Here are a small network's activations along a few directions, averaged over the inputs that share one value of a field.
Values that are neighbours, or in one group, have similar rows; names and order tell nothing.
In the rows, 500 means zero.
Strong random noise was added to every row along 20 fixed directions; ignore it. To show where, here is one row again and again, with new noise each time:
[598 379 505 505 640 229 422 589 574 493 407 484 607 339 703 580 390 559
 429 712 416 544 421 749 542 421 557 433 581 385 603 651 709 409 626]
[375 402 346 338 479 416 587 352 662 442 737 656 593 633 544 631 594 478
 631 641 278 779 496 361 674 750 709 429 876 695 373 471 411 545 643]
[832 433 404 479 666 379 654 620 384 788 659 318 284 600 524 482 580 709
 635 466 275 522 514 658 463 265 791 606 319 371 645 516 470 562 655]
[135 439 276 731 276 673 584 534 558 720 569 486 534 681 426 437 107 670
 570 555 350 627 348 482 316 199 346 687 422 274 635 593 646 726 294]
[310 487 822 162 389 319 501 684 361 171 409 700 881 255 624 644 373 459
 569 756 153 694 433 471 367 564 450  67 613 368 249 511 486 544 604]
[487 605 386 195 713 508 768 437 429 743 535 424 709 658 614 352 354 471
 556 691 312 388 389 795 514 395 508 617 583 639 542 580 531 759 355]
[625 334 384 756 454 601 301 683 637 587 411 500 624 275 448 399 380 557
 734 529 376 457 661 423 397 410 335 552 424 542 634 436 580 395 453]
[426 371 320 427 391 253 259 483 488 558 482 529 603 776 789 735 669 446
 229 603 494 629 453 517 592 521 581 485 717 344 694 610 641 387 433]
[645 463 478 615 319 500 339 417 461 436 663 607 313 501 601 294 564 573
 547 149 653 597 628 417 380 404 383 786 403 223 464 419 356 383 662]
[474 550 275 547 270 459 379 402 628 486 630 613 554 665 647 485 653 715
 621 450 373 631 552 545 539 588 479 540 574 606 382 632 605 370 497]
[378 742 776 324 535 192 513 363 633 149 477 600 231 462 301 575 388 603
 427 461 737 474 578 515 698 595 320 445 720 450 261 663 252 759 477]
[439 519 554 699 183 473 540 480 535 570 593 776 524 439 615 244 404 760
 496 339 438 545 619 839 444 481 489 791 259 252 509 647 622 601 638]
[231 361 368 410 439 554 184 734 390 549 681 280 686 832 480 711 450 486
 351 521 651 570 337 507 458 474 282 328 530 719 650 635 600 471 449]
[312 266 528 655 620 585 665 705 411 649 525 419 635 357 333 467 344 280
 393 650 516 501 388 452 397 314 587 329 467 297 560 329 533 379 761]
[774 633 383 365 570 543 443 419 518 551 519 349 631 654 453 415 586 394
 464 380 532 203 512 656 703 701 361 542 539 755 566 435 374 483 366]
[595 198 101 412 396 493 611 342 307 537 590 596 587 562 566 484 393 474
 311 514 241 490 454 393 516 502 692 401 506 656 509 566 716 615 567]
[415 332 446 363 411 350 217 737 416 314 413 493 586 355 635 620 396 435
 411 681 200 556 562 300 311 328 372 252 501 452 841 531 440 676 356]
[222 656 646 757 444 625 473 387 719 644 325 611 589 469 470 504 369 652
 419 584 853 564 497 660 541 473 450 764 527 499 339 591 753 383 532]
[513 392 239 689 383 689 385 577 438 548 616 684 504 417 205 281 337 538
 462 121 448 311 592 361 633 649 627 246 295 508 307 587 629 261 746]
[610 320 501 812 310 422 621 551 444 474 317 536 371 757 693 700 737 667
 275 675 709 721 661 483 405 459 196 741 429 357 805 527 505 649 125]
[542 400 363 441 604 489 326 699 488 408 531 654 451 191 559 268 299 550
 626 454 212 472 684 385 386 377 506 349 374 526 661 627 453 589 568]
[346 607 445 571 685 478 639 595 706 618 672 289 540 624 547 417 575 410
 635 626 398 376 279 812 567 526 532 420 519 559 667 599 494 461 478]


Field Kufem:
f1: [836 624 555 680 465 499 598 170 655 125 465 179 204 328 523 684 467 480
 440 463 421 538 173 352 472 450 455 507 480 415 642 211 298 473 451]
f12: [498 451 505 458 474 345 388 489 502 675 321 674 317 365 506 626 582 691
 471 647 417 485 803 438 533 397 860 522 454 656 561 684 712 704 466]
f13: [372 309 499 661 337 494 761 452 481 530 512 629 526 587 278 600 506 622
 546 544 573 488 545 579 605 678 513 472 520 618 257 646 786 636 435]
f8: [520 498 106 423 579 389 377 426 610 471 602 514 490 529 465 343 583 467
 637 430 479 388 588 431 620 538 429 411 757 650 332 598 540 296 529]
f11: [471 696 423 520 684 671 644 528 531 558 413 666 410 506 523 370 516 499
 228 554 531 541 669 479 651 583 619 480 449 492 736 467 279 506 478]
f9: [494 395 585 712 366 421 565 510 528 596 410 267 448 428  87 562 222 552
 468 527 722 290 422 657 507 335 286 611 422 481 463 473 622 683 461]
f6: [454 392 595 521 552 369 497 776 469 531 530 563 533 576 551 692 765 648
 416 621 575 658 608 732 627 742 614 328 441 690 556 707 646 438 585]
f14: [612 295 526 613 573 250 482 436 619 696 628 177 187 780 385 774 605 531
 666 510 729 491 394 544 572 381 559 799 650 504 565 550 565 642 443]
f10: [835 646 291 349 719 581 372 469 536 608 491 478 442 521 695 387 465 598
 803 307 172 543 497 408 517 498 670 602 514 382 551 492 459 324 415]
f5: [319 364 513 731 628 551 411 689 586 747 594 360 336 661 241 622 356 381
 473 380 774 481 325 511 649 529 596 487 466 280 645 549 562 421 534]
f4: [456 411 324 419 464 319 365 532 399 544 751 349 290 645 394 506 401 634
 278 376 563 502 541 591 526 270 484 557 515 447 673 612 428 656 661]
f15: [572 489 506 385 495 328 610 506 463 542 539 574 528 536 660 727 782 578
 422 674 269 755 481 621 612 635 923 389 573 458 514 458 535 426 690]
f7: [685 551 701 493 595 536 299 672 582 329 596 292 625 352 413 616 612 621
 672 544 644 604 538 613 500 590 254 390 542 821 393 386 379 227 708]
f2: [633 579 511 430 465 519 679 564 431 446 448 558 705 507 716 319 539 538
 481 597 354 500 506 783 440 580 279 571 393 533 620 492 428 596 356]
f3: [573 542 404 651 716 629 684 332 512 553 479 567 409 456 548 400 497 601
 420 488 817 592 482 629 570 499 524 638 536 567 307 547 657 244 642]
Each value of Kufem is a pair of two hidden parts, and every pair occurs once (5 first parts, 3 second parts).
Q: Changing only the second part turns f3 into f10. f5 has the same second part as f3; what does that change turn f5 into?
A: f2
Q: Changing only the second part turns f6 into f8. f7 has the same second part as f6; what does that change turn f7 into?
A: f4

Field Kugi:
w9: [344 554 628 421 316 485 457 434 411 432 530 379 544 592 531 697 783 464
 472 550 509 452 404 510 399 532 606 384 453 716 393 510 631 492 495]
w4: [407 669 521 394 533 441 464 475 531 583 461 465 452 494 383 466 458 473
 305 521 497 336 569 569 591 418 592 503 504 516 622 496 383 628 521]
w11: [396 435 563 625 520 397 529 686 562 494 566 509 488 426 500 334 469 521
 605 534 542 441 577 716 429 418 280 544 461 383 617 617 487 570 469]
w7: [572 262 539 458 512 463 486 633 320 581 644 498 456 450 487 363 612 429
 659 402 603 449 644 493 338 398 464 564 398 570 455 484 519 551 620]
w5: [439 501 530 586 560 439 442 443 754 515 549 434 395 317 486 406 525 404
 758 552 433 415 512 479 455 419 571 620 589 537 565 451 461 535 538]
w3: [615 485 577 602 361 510 487 514 535 442 521 395 558 450 404 607 536 505
 463 480 444 471 435 557 542 612 503 466 427 521 544 366 469 457 582]
w12: [317 536 541 448 543 562 392 472 553 464 385 654 654 486 604 486 425 428
 492 552 622 571 527 410 499 549 401 529 664 486 410 550 559 417 416]
w10: [566 617 519 535 479 305 550 392 580 411 459 422 310 560 501 640 640 654
 422 583 596 580 505 550 555 430 483 516 576 482 435 521 447 476 516]
w8: [635 422 493 361 603 483 497 482 420 601 503 583 523 486 530 427 428 531
 543 472 556 525 635 553 527 491 489 681 551 539 494 517 512 619 502]
w6: [498 463 490 597 482 551 371 350 601 468 447 459 445 397 554 577 517 336
 434 483 551 532 386 273 469 472 671 532 547 430 526 327 513 330 624]
w1: [426 536 474 395 543 467 475 626 430 479 525 588 607 471 546 452 533 470
 322 562 506 599 593 577 538 492 467 365 541 417 575 462 374 408 623]
w2: [886 496 625 637 680 494 398 503 564 428 333 364 319 393 454 649 448 621
 523 427 663 474 507 425 573 535 472 582 427 539 524 484 497 413 475]
Kugi is arranged as a 3 by 4 grid.
Q: Which values are neighbours of w7? Give them in the order they are listed.
A: w3, w10, w1
Q: Which values are neighbours of w2? Give them in the order they are listed.
A: w4, w12
Each value of Kugi is a pair of two hidden parts, and every pair occurs once (4 first parts, 3 second parts).
Q: Changing only the second part turns w7 into w11. w1 has the same second part as w7; what does that change turn w1 into?
A: w9
Q: Changing only the second part turns w5 into w10. w4 has the same second part as w5; what does that change turn w4 into?
A: w6
